A small network was shown many inputs. Here are its activations along a few directions, one row for each input.
Each table varies a few parts of the input and shows all the possible inputs, shuffled.
Descriptions start from the smaller parts, as in this example, which fits no table here: values(2) and (point or line(9) or (line(4) and ring(8))).
Shared parts are said once, and a part with two or three values counts as separate values.

Other details of the inputs shift rows strongly along two fixed directions, in all tables alike. That doesn't count.

A family of inputs:
r1: |  35 |  18 |  17 |  10 |   4 | -31 |   7 | -10 |   0 | -27 |   9 | -21 | -10 |
r2: | -17 | -10 |  -7 |   7 |  11 |  15 |   2 |   2 |   2 |  13 |   0 |  17 |  -2 |
r3: | -2 | -3 | -9 |  1 | 17 |  8 |  1 | -1 |  6 |  9 | -7 |  8 | 10 |
r4: |  17 |  32 |  11 |  20 |   3 | -28 |  16 |   5 | -23 |  -8 |  -3 | -19 | -24 |
r5: | -14 |   0 | -21 | -21 |  14 |  11 |  -6 |   4 | -30 |  51 | -19 |  12 | -12 |
r6: | -19 | -21 |  -6 |   0 |  -1 |  17 |  11 |   2 |   5 |  13 |   5 |  12 |   4 |
r7: |  15 |  12 |  27 |  15 | -30 | -18 |  -4 | -11 |  20 | -55 |  19 | -18 |   0 |
r8: | -13 | -29 | -10 |  -8 | -42 |   8 | -16 | -25 |  25 | -20 |  16 |   4 |  24 |
r9: |  14 |  36 | -13 |   0 |   0 | -27 |   2 |   6 | -43 |  25 | -24 | -11 | -21 |
r10: | -11 |  -8 | -14 | -17 |  20 |  20 |   6 |  23 | -14 |  36 | -15 |  12 |   5 |
r11: | -12 | -11 |   6 | -10 |   8 |  18 |  -3 |   6 |   5 |  12 |   1 |   8 |  -7 |
r12: |  15 |  23 |   4 |   6 |  10 | -22 |  10 |   0 |  -7 |  -4 | -10 | -18 |  -2 |
r13: | -11 | -20 |   3 |  -2 |  -9 |  14 | -17 |  -8 |  34 | -26 |  14 |   9 |  23 |
r14: |  24 |   9 |  15 |  12 | -14 | -11 |   7 |   4 |  -8 | -27 |  10 | -12 |  -6 |
r15: | -18 | -27 |   6 |   3 | -13 |  23 | -17 |  -9 |  34 | -23 |  14 |  12 |  17 |
r16: |  -6 |   6 | -26 |  -5 |   8 |   8 | -10 |   6 | -28 |  42 | -21 |  17 |  -5 |
r17: |  -8 | -12 |   3 | -15 |  11 |  11 |  -6 |   6 |   8 |   9 |   0 |   5 |   4 |
r18: |  23 |   6 |   3 |   7 |  -3 | -16 |  13 |  -4 |   2 | -20 |   5 | -14 |   6 |
r19: |  14 |  15 |  12 |  12 |  11 | -15 |  13 |   2 | -18 |   2 |   3 |  -7 | -25 |
r20: | -25 | -16 |  -1 | -14 |  -5 |  16 | -11 |   1 |  30 |  -2 |   4 |   5 |  21 |
Description of these inputs: values(4) and (point or line(4)).
Change only the line(4) part in r10. List by row number the other rows that result. -> r6, r14, r18
Change only the values(4) part in r17. List by row number the other rows that result. -> r10, r13, r20

A family of inputs:
r21: | -10 | -16 |  -7 |  -8 |  13 |  24 |  -4 |  20 |  -6 |  19 |  -4 |  20 |   6 |
r22: |  21 |  31 |  14 |   6 |  10 | -30 |   5 |   6 | -21 |   1 |  -3 | -20 | -29 |
r23: | -36 | -14 | -11 | -14 |  18 |  15 |   7 |   2 |  11 |  33 |  -7 |   6 |   3 |
r24: |  45 |  17 |   9 |  23 |  -2 | -28 |  17 |   1 | -25 | -25 |   0 | -14 |  -9 |
r25: | -11 |   8 |  -2 |  -3 |  24 |  12 |   9 |  16 | -32 |  44 | -16 |  12 | -28 |
r26: |  15 |   4 |  12 |  16 | -18 | -19 |  -7 | -28 |  37 | -56 |  18 | -15 |  21 |
r27: | -19 | -13 | -11 | -25 |  19 |  25 |  -8 |  15 |  10 |  25 |  -9 |  14 |  17 |
r28: | -29 | -34 |   8 |  -8 | -12 |  32 | -12 |   1 |  31 |  -6 |  15 |  15 |  14 |
r29: |   5 |  -5 |  -5 |   9 | -46 | -12 | -20 | -22 |   0 | -26 |  13 |  -3 |   4 |
r30: |   9 |   4 |  -2 |  -2 | -50 | -23 | -22 | -32 |  21 | -42 |  17 | -14 |  14 |
r31: |  18 |  24 |  14 |  -4 |  10 | -12 |   5 |  14 | -15 |  -2 | -10 | -16 | -17 |
r32: |  38 |  28 |   0 |   5 |  14 | -27 |  17 |   7 | -23 |  -2 | -10 | -18 |  -2 |
r33: | -12 |   8 |  -7 |   4 |  27 |   6 |  23 |  16 | -32 |  45 | -15 |   9 | -22 |
r34: | -34 | -41 | -13 |   2 |  -8 |  36 | -10 | -15 |  43 |  -7 |  11 |  25 |  26 |
What do these inputs look like to the network? -> values(2) and (point or ring(6))
The inputs of r27 and r21 match in every part but the values(2) part. If r23 is changed in the same way as r27 into r21, which row does it become? -> r33

A family of inputs:
r35: |  10 |  15 |  -2 |  -2 |   9 | -15 |   2 |  -5 |  -8 |   5 |  -6 |  -9 |  -8 |
r36: | -2 | -5 | -8 | -8 |  1 |  4 |  4 |  6 |  0 |  5 | -5 |  0 | 12 |
r37: | -25 | -19 | -11 |  -7 |  -1 |  23 |   4 |   6 |  -1 |  24 |  -3 |  14 |   2 |
r38: |  24 |  14 |   0 |  -2 |  10 | -16 |  11 |   4 | -19 |   4 |  -6 | -12 |  -8 |
r39: |  14 |  22 |  -5 |   7 |   8 | -19 |   8 |  -2 | -17 |   6 | -10 |  -9 |  -6 |
r40: |  -4 | -10 |   0 |   2 |   0 |   9 |  -5 |  -4 |  -1 |   4 |   5 |  12 |  -6 |
r41: | -5 | -7 | -1 |  3 | -6 | 11 |  3 |  8 | -8 |  4 | -1 |  7 | -2 |
r42: |   8 |  -7 |   8 |  14 | -18 |  -1 |  -2 |  -8 |   5 | -29 |  13 |   3 |   2 |
r43: | -19 | -20 |  -9 | -22 |   5 |  20 |  -5 |   4 |  12 |  17 |  -2 |   8 |  15 |
r44: |  11 |  10 |  -1 |  16 |   4 |  -6 |   7 |   3 | -25 |   6 |  -5 |   5 | -14 |
r45: |   1 |  -5 | -12 |  -1 |   6 |   3 |   3 |  -3 |   3 |   6 |  -5 |   4 |  13 |
r46: | -15 | -20 | -13 | -17 |  12 |  19 |  -4 |  -3 |  13 |  19 |  -3 |  12 |  14 |
r47: |   3 |   3 |   0 |   9 | -11 | -12 |  -7 | -16 |  16 | -24 |   7 |  -4 |  10 |
r48: |  23 |  18 |   2 |  -5 |  15 | -10 |   5 |  18 | -26 |  11 | -14 |  -7 |  -6 |
r49: |  12 |  22 |   3 |  -4 |   5 | -19 |   5 |   5 | -16 |   6 |  -7 | -16 | -11 |
r50: |   6 |  -3 |   9 |   0 | -15 |  -9 | -13 | -14 |  25 | -31 |  13 |  -7 |  10 |
r51: | -11 |   2 |  -8 |  -7 |  -1 |  -1 |   2 |   2 |   3 |  10 |  -5 |  -4 |   6 |
r52: | -9 |  1 | -2 |  3 | -1 |  7 | -6 |  5 | -3 |  5 | -6 |  8 |  1 |
r53: |   1 |  -2 |  12 |   7 | -18 |  -5 | -16 | -17 |  19 | -31 |  16 |  -3 |   1 |
r54: |   6 |  24 |   0 |   4 |   3 | -12 |   8 |  13 | -29 |  14 | -13 |  -8 | -17 |
r55: |   4 |  16 |   0 |   7 |  -1 | -12 |   8 |   3 | -18 |   8 |  -7 |  -7 | -13 |
r56: | -11 |   2 |  -6 |   3 |  -1 |   4 |  -1 |  -4 |  -2 |   9 |  -4 |   4 |  -2 |
r57: |  12 |  -2 |   0 |   9 |  -9 |  -7 |  -5 | -11 |  13 | -27 |   8 |  -1 |  16 |
r58: |   0 | -16 |  39 |  13 |  12 |   8 |  12 |  -1 |  54 | -48 |  31 |  -9 |   8 |
r59: |  -9 |   1 | -11 |  -4 |   2 |  -3 |   5 |  -3 |   2 |  13 |  -5 |  -3 |   4 |
r60: |  29 |  18 |   3 |   1 |  13 | -14 |   2 |  10 | -22 |  -2 |  -8 |  -5 |  -5 |
r61: |  19 |   4 |  17 |   8 | -17 | -11 |  -1 |  -1 |  -5 | -25 |  13 |  -9 | -12 |
r62: |  -7 | -12 |   0 |  -2 |  -4 |   6 |   4 |  -4 |  -2 |   7 |   8 |   4 |  -9 |
r63: | -34 | -26 |   7 |  -2 |  39 |  41 |  18 |  23 |  32 |  17 |   0 |  15 |  11 |
r64: |   9 |   7 |  -1 |  10 |  -1 |  -8 |  16 |   3 | -25 |   8 |  -3 |  -3 | -16 |
r65: | -7 | -2 | -4 | -6 |  6 |  0 | -9 | -7 |  8 |  6 | -2 |  3 |  4 |
r66: | -14 | -14 | -14 | -15 |   8 |  21 |  -3 |  13 |   3 |  20 | -10 |  12 |  18 |
r67: | -26 | -10 |  -8 |  -9 |   0 |  21 |  -7 |  10 |   3 |  21 |  -9 |  12 |   5 |
r68: |   3 |   3 |   5 |   3 | -16 | -10 |  -5 |  -7 |  15 | -26 |   7 |  -9 |  11 |
r69: | -6 | -7 | -7 |  8 |  0 |  6 |  6 | -4 | -7 | 10 |  0 |  9 | -4 |
r70: | -6 |  2 | -9 | -2 |  3 |  2 | -3 |  2 |  3 |  7 | -7 |  4 |  9 |
r71: |  18 |  13 |   4 |   8 |  10 |  -6 |   6 |  12 | -32 |  12 |  -7 |   3 | -21 |
r72: | -14 |  -4 |   4 |  -9 |  -7 |   5 |  -7 |   0 |   6 |   4 |   2 |  -1 |  -4 |
r73: | -23 | -14 |  -4 | -13 |   5 |  22 | -13 |   4 |   7 |  17 |  -3 |  16 |   2 |
r74: |  12 |  -9 |   7 |   3 | -12 |  -6 | -12 | -17 |  24 | -34 |  16 |  -3 |  15 |
r75: | -10 |   3 |  -5 |   5 |   0 |   5 |  -6 |  -1 |  -4 |   7 |  -5 |   8 |  -2 |
r76: |  17 |  15 |  12 |   0 |  -9 | -20 |  -5 |  -3 |   3 | -22 |   5 | -17 |  -2 |
r77: |  25 |  15 |  -1 |   6 |   8 | -11 |   5 |  10 | -19 |  -4 |  -9 |  -3 |   2 |
r78: |  -9 |  -4 |  -4 | -11 |   2 |  -2 |   0 |  -6 |   8 |   8 |   0 |  -5 |   1 |
r79: |  20 |  16 |  -8 |   3 |  11 | -14 |  16 |   9 | -25 |  12 | -12 |  -8 |  -4 |
r80: |  -5 | -12 |  -2 |   1 |  -2 |   8 |   0 |  -8 |   2 |   4 |   7 |   8 |  -7 |
r81: | -24 | -22 |  -5 | -13 |  -1 |  23 |  -1 |   3 |   4 |  20 |   3 |  13 |  -1 |
r82: |   7 |  16 |  10 |  -1 |   1 |  -7 |  -4 |  10 | -16 |   3 |  -6 |  -5 | -15 |
r83: |  -2 |  -6 |  12 |   3 | -23 |  -7 |  -8 | -18 |  23 | -28 |  18 | -10 |   0 |
r84: |   0 |  -3 |  11 |   6 | -20 |  -7 | -12 | -20 |  21 | -29 |  17 |  -7 |   1 |
What do these inputs look like to the network? -> values(2) and (point or (line(4) and ring(6)))
The inputs of r50 and r70 match in every part but the values(2) part. If r35 is changed in the same way as r50 into r70, which row does it become? -> r39
Change only the values(2) part in r60. List by row number the other rows that result. -> r77
Change only the ring(6) part in r75. List by row number the other rows that result. -> r52, r54, r55, r56, r67
Change only the values(2) part in r63. List by row number the other rows that result. -> r58
A walk changes only the line(4) part. It starts at r74 and steps to r65. List the rest of the walk in order. -> r53, r40
